These are the activations of a small neural network, seen along a few directions. Each row is one input.
Each table varies a few parts of the input and shows all the possible inputs, shuffled.
Descriptions start from the smaller parts, as in this example, which fits no table here: one of 5 places around a ring, together with either a single point or (one of 2 separate values, together with one of 4 places along a line) or one of 11 places around a ring.
Shared parts are said once, and a part with two or three values counts as separate values.

Other details of the inputs vary at random and push rows far along two fixed directions, the same in every table; ignore that.

A family of inputs:
x1: [ -1   8  10 -11  15 -13  -1 -15   2  -9  -9 -12]
x2: [-14   0  12  20 -50 -44  78  41 -18  45  38 -14]
x3: [-12  -1   7   9   3   9  -4  10  -8  -3  -7  12]
x4: [ -8  -7   4   3   2  17   0  19   0  -8 -14   8]
x5: [ 0  1  1  5  4 17  5 23 -5 -2  2  3]
x6: [ -6   6  11 -16   9  -6  -8 -23   2   2  -5 -10]
x7: [ 11  12   6  -1 -15 -41  44  -1 -11  17  26 -32]
x8: [  9   6   4 -20  17  -1  -4 -20   5   3   0 -16]
x9: [  0 -10  -6   4 -12   9  -6  14   7  -7 -10  19]
x10: [ 10   5   7  -9   7 -18   1 -16   2 -17 -11 -14]
x11: [ -4   3  -2  10   8  14  -3  11 -12  -1   1  10]
x12: [ 11  12  -3 -13   7  -7 -10 -23  10   1   4 -15]
x13: [  8  -1   1  -4   0 -24  -5 -26   2  -3  -5  -6]
x14: [ 18   3 -13 -13   5 -13  -2 -22   5  -6  -4  -5]
x15: [  4   3  -7   7 -10  11 -10  10  -3  -8   6   9]
x16: [ -9 -12  -4   6  -6  13 -13  10   7   5  -7  14]
x17: [ -7   5  -1   7   2  16   0  18 -12  -2   5   6]
x18: [-16  -2  12   6  -8   6   5  11  -4  17   7   8]
x19: [ 16   2  -9  -3   6 -15  -9 -23  -1  -4   1  -5]
x20: [ -6  -8  -3   1 -10  12  -5  10  10   6  -8  14]
x21: [ -8  -5  -1  15  -1  10   5   8   2 -22   3   9]
x22: [ -7  -8  -5  13  -9  16  -3   6  10 -18   6  15]
x23: [-11  -7   5  11   5   8  -3  13  -7   0  -8  13]
x24: [ -4   7   4   3 -37 -60  70   0 -13  64  51 -40]
x25: [  1  -4  -8   9  -2  14 -12   6   1   9   4  10]
x26: [  7   9   7  -6   6 -23   1 -16   2 -15  -6 -13]
x27: [-12 -11   0   7   7  11  -4  17  -5  -3 -12  13]
x28: [  1  -8  -2   4 -15   9  -3  15   7  -8  -7   9]
x29: [  4   9   6  -7   5 -20  -3 -21  -5 -17  -8 -11]
x30: [ -1   1  -6   9  -6  17 -12   7   0   7   6  11]
x31: [  0  -2   5 -21  14  -9  -1 -24   8   5 -12  -6]
x32: [ -4  -7  -8   8   8  12   3  19 -10   4   0   8]
x33: [ 13   5  -4   2   7 -25  10 -17 -11   0   5 -13]
x34: [  6  -3  -1  -5  11 -24  -1 -20  -2 -11 -13  -9]
x35: [ -1  -1   8 -19  10  -5  -1 -20   8   3 -10 -13]
x36: [-16  -6   1  11   7  20   4  10   2 -15   1  11]
x37: [ 15  -1 -13  -7   6 -15  -6 -21   1  -4  -1  -7]
x38: [  7  12   1 -10  20  -7  -1 -15  -2  -7  -1 -14]
x39: [  9   1   2 -10   7 -17   2 -17   2 -17 -15 -13]
x40: [  5   4  -4  11   0  10  -3  20  -3 -13   3   6]
x41: [  9   7   4 -10  -1 -20  -8 -21   9 -12  -5 -10]
x42: [ -9   3   5  -1 -13 -22  27 -21   8  13  23 -19]
x43: [-11  -1   3   5 -12  17 -16  10   4  -1  -3  12]
x44: [  8  -4 -10   6 -13  13   0  18   2  -4   3   7]
x45: [  4   1  -7  14 -11   9  -7  12  -5  -1   9  14]
x46: [-13 -13   3   1   4  12  -6  10   2  10  -6  11]
x47: [ -5  -4   5   3 -14  14  -5  16  10   4  -2   6]
x48: [  2   8   6 -12   1 -15  -7 -23  12   2  -2 -14]
x49: [ -9  -2   3   9 -11  12 -13   6   3   5  -2  14]
x50: [ -9  -8   1   3   4  14   1  17  -1  -4 -14  15]
x51: [ 16  10  -6  -9   4 -12  -8 -18   6 -10   3 -10]
x52: [ -2 -13  -6   9 -11   3  -7  12   2  -3  -5  15]
x53: [ -3  -3  -4  11  10  13  -2  14 -11   2   0  10]
x54: [-4 -7  2 17 -5  1 -1 16 -7 -6 -5 13]
x55: [-13   1   8   5   1  11  -3  13  -7  -7  -6   8]
x56: [  7  11  -4 -13   5  -5 -12 -27   3   0   3 -13]
x57: [ -7  -4   8   3   3  16  -3  20   0  -9 -11   8]
x58: [-4 -5 -2  5  8 17 -8  8 -4 12  4 10]
x59: [  5  -1  -5 -16  20  -7  -4 -24   0  10  -1 -11]
x60: [ 4  0 -4  1 -6 19 -8 12  7  3  4  3]
x61: [  5   7   3 -10  -3 -18  -9 -25   2 -11  -5  -8]
x62: [-8  2  1  0  2 22 -8 12 -4  6  7  7]
x63: [  2  -6   2   5 -13  12 -10  17   7 -12  -6  12]
x64: [ -6  -8  -1   2 -11  19  -9  13  11   0  -9   9]
x65: [ 13   0 -11  -4  15 -16  -1 -17  -6  -9  -5 -10]
x66: [ -6  -2   4  15 -22  -3   3  13  -4   5   7  12]
x67: [ 19   6  -5 -11   2 -10  -5 -17   6 -10   1 -12]
x68: [  2  -1   2  -6   4 -13 -11 -27   6   5  -7  -6]
x69: [  1   4  -4  12  -5  10  -1  19 -11 -10   5   7]
x70: [ -2  -1   9 -12  15 -12  -7 -27   2   8  -7  -7]
x71: [-13  -1  11   1  -3  15  -4  17   5   7   1   8]
x72: [-7  0  1  6  2 19 -5 11 -6 12  9 11]
x73: [ 10   6  -4 -15  19  -5   4 -17  -2  -7  -8 -16]
x74: [-2 -5 -2 -3  3 24 -1 15  3  7  1  4]
x75: [-9 -5 11 -3 -1 17 -5 13  6  4 -4  6]
x76: [ 13  10  -4  -2  12 -16  -3 -23  -9 -11  -1  -9]
x77: [-6 -1  4 16 -8  3 -2 15 -8 -8 -3 13]
x78: [-18  -8   4   5   3  22   2   5   8  -2   8  10]
x79: [-3 -6 -6 -3  7 24 -4 14  2  8 -2 14]
x80: [  6  -3 -11   9  -2   8   7  20  -5  -6  -1  11]
x81: [ 12   3 -11 -15   7  -6  -4 -23   9   5  -3  -8]
x82: [ 12   4  -8 -15   5  -3  -5 -21   9   2  -2 -15]
x83: [ 17   5  -7 -10  12 -11   2 -16  -1 -15  -7 -15]
x84: [  9   5  -7 -15  21  -9   5 -19  -2  -3  -8  -9]
x85: [-17   9  16  14 -41 -26  68  41 -15  61  57 -21]
Description of these inputs: one of 5 places around a ring, together with either a single point or (one of 2 separate values, together with one of 8 places around a ring).
Changing only the place on the ring of 5 turns x26 into x71. The same change can be made to x69. Which row results?
> x62
Changing only the place on the ring of 5 turns x15 into x17. The same change can be made to x37. Which row results?
> x32
Which other rows does x26 become when the place on the ring of 8 takes its other values? List them by row number.
> x2, x10, x29, x34, x39, x54, x77
Which other rows does x3 become when the place on the ring of 5 takes its other values? List them by row number.
> x18, x49, x66, x77
Which other rows does x50 become when the place on the ring of 5 takes its other values? List them by row number.
> x2, x9, x20, x31
Which other rows does x3 become when the choice among 2 separate values takes its other values? List them by row number.
> x11

A family of inputs:
x86: [  0  -1  -7  30 -21   8   7  37  -8 -19   8  19]
x87: [ 11  -5 -14  12   1  -5  -7   4  -4 -29 -14  11]
x88: [ 17  -1  -8   8  -4  -8   5  11  -8 -22  -6   2]
x89: [  0  14  19 -30  18 -37  24 -41   2  11   3 -43]
x90: [ 20  16   4 -37  16 -61  25 -67   2  32  16 -54]
x91: [-28 -14  13  14 -14  12  23  39  -4  23   6  12]
x92: [ 22  -5 -18   1  34  32 -75 -19   8 -75 -52  31]
x93: [ 24  14  -5  -9   6 -36   9 -28  -6 -26  -1 -26]
x94: [-31  -8  17  19 -18  25  18  47  -3  17  14  16]
x95: [ 22  -4 -20   2  35  31 -74 -19   9 -75 -52  32]
x96: [ -9  -2   1   4 -25  20  10  28   9  21  17   4]
x97: [ 26  23   4 -18   2 -80  32 -63  -9 -10  14 -51]
x98: [  2 -11  -2 -23  57  53 -67 -19  20 -48 -58  24]
x99: [-12  -4   0  13 -12  21  -1  21   1  21  20  12]
x100: [-14  -8   2  14 -42  13  31  51   2  42  27   9]
x101: [  5  -8 -10 -10  23  15 -31 -24  10  -2 -14   7]
x102: [  3   2  -7  26 -24   4  19  43 -12 -13  12   9]
x103: [-29  -4  11  24 -30   9  29  48 -17  42  27  14]
x104: [  0  -9  -4  -9  -4  10 -12  -8  14   8  -6   5]
x105: [  8  12   7 -21   8 -42   6 -52   2  26  12 -33]
x106: [  5  -2 -11 -20  56  59 -72 -24  13 -45 -46  24]
x107: [ 18  22   6 -35  15 -57  24 -68   2  28  21 -58]
x108: [-29  -2  11  23 -27  15  33  47 -15  38  32  13]
x109: [  0  17  25 -34  14 -69  29 -66   0  21   4 -52]
x110: [  5  -5  -9  26 -21   6  15  46 -11 -11   5  17]
x111: [ 12  -5 -11  11  -1 -10  -2   2  -6 -26 -11   7]
x112: [-22 -12   1  16  -8  24  10  36  -9  24   6  22]
x113: [  3  -1  -2 -15   6  13 -36 -24  18  -7 -17   6]
x114: [-13  -3   3   8 -28  17   7  23   9  22  19   9]
x115: [-18  -6   3  12 -11  19  21  41 -11  30  14  13]
Changing only one part turns x91 into x89. The same change can be made to x111. Which row results?
> x93
What is each input in this table made of?
> one of 5 places around a ring, together with either one of 2 separate values or one of 4 places along a line
Which other rows does x102 become when the choice among 2 separate values takes its other values? List them by row number.
> x93
Which other rows does x102 become when the place on the ring of 5 takes its other values? List them by row number.
> x86, x87, x95, x110
